A small network was trained on made-up records. Each row is its average activation on records with the value named, seen along a few directions.
Values that are neighbours, or in one group, have similar rows; names and order tell nothing.
Random noise pushes rows far along 3 fixed directions. That doesn't count. These rows show it; they differ only by the noise:
[-100   26  206  185  -48   97  153    6   -9  119   61  -63    2   33
   72  142]
[-303 -425  264   62 -167  162 -161  326  206   60  252 -661 -361 -318
  494  242]
[ -15 -183  175  178  -81    8  -84  285  -61  -31  274 -292 -141   -6
   98  649]
[-199 -141  234  139  -96  137   44  109   85  113  118 -289 -135 -110
  246  131]
[ 356  216  119   30   94 -174  318   24  -89 -111   84  184  156  289
 -201  394]


RERA, 12 values:
zov: [ 364  274 -492 -196  126 -242 -154   37 -118 -571  -55  331  149   87
 -241  501]
dob: [   4    3 -287 -155   40   41 -135  -19 -197 -249 -127  159   52 -116
  226   -9]
furi: [ 180 -392  -57 -323   77 -207  -31   24  257 -163 -107  -92  -57 -100
 -119 -668]
kulo: [ 136  -45 -243 -180   52 -168 -480   46  -99 -230   37  102 -126  -74
  176  625]
puna: [ 122  -75   56 -248 -140 -180  115  321  250 -145   95 -438 -107  -48
  183   -4]
gat: [ 100  411  106  142  -73   -8  197 -140  -92  181  -67  228  222  113
 -272  189]
dov: [-254 -559  -42   93  -79   83 -513  178 -114  207  326 -299 -266 -181
  -57  -10]
les: [-292  -45   30   98  119  144   45 -285  155   69  -77  120  196   41
 -170 -796]
res: [ 429  235  102 -390   26 -302  328   95  256 -314 -140 -234   75   73
   64 -148]
tagi: [ 197   15   93  -74  -75 -113   56  211  102   54   67 -204 -236   48
   31  266]
tor: [ 483 -409 -137 -390  258 -302 -168  353   10 -189  237  -94  -87  121
 -262  157]
laleb: [ 244  159 -305 -389  201  -69   76 -184   75 -212 -122  248  -98  -80
  212 -226]
RERA is arranged as 3 separate groups.
Q: List the group mates of res, in the order listed.
A: puna, gat, tagi
Q: List the group mates of dov, in the order listed.
A: furi, les, tor

LOVIF, 12 values:
deg: [ 316 -564   85   37  108 -198 -283  482 -249  134  677  -47 -243  261
 -362  722]
soku: [-339 -296   38  451   61  204 -384  -26 -307  459  356  204  -90  146
 -385  117]
bato: [-151 -198  364   95 -205  188  -36  247  189  169  354 -482 -523 -344
  524  573]
bonu: [ 144   99  122 -113 -228  -96  349  286  359 -325  -92 -537  -73 -210
  326  234]
bap: [ 396  151 -472 -562  227 -167  150 -363  205 -244 -183  451  -75 -105
  319 -332]
piz: [  88 -675  -42 -108  -52 -216 -428  439  228 -351  261 -688 -233 -180
 -234  -16]
tiv: [-249  334   82  349 -406  -16   24  -18  259  418   60 -199  -35  188
  -74  405]
gop: [ 269   43  259   99  189 -228  332  -32  -60  -82 -171  187  343  481
 -645 -450]
pidi: [ 815  378  145 -772  113 -224  926   54  319 -189 -185 -253 -123 -128
  375 -430]
vidi: [ -25  -86 -235  156   76  129 -429  -50 -736  -54 -126  273   99  -26
   54  498]
rubo: [-281 -148 -231  191    7  -21 -611  343 -360 -516   25   56  202  -37
  -19  747]
luk: [-432   49 -278   29   12  136 -616  -73  -54 -201   -2   30  128 -171
  197  256]
LOVIF is arranged as 3 separate groups.
Q: List the group mates of bonu, in the order listed.
A: bato, tiv, pidi
Q: List the group mates of deg, in the order listed.
A: soku, piz, gop
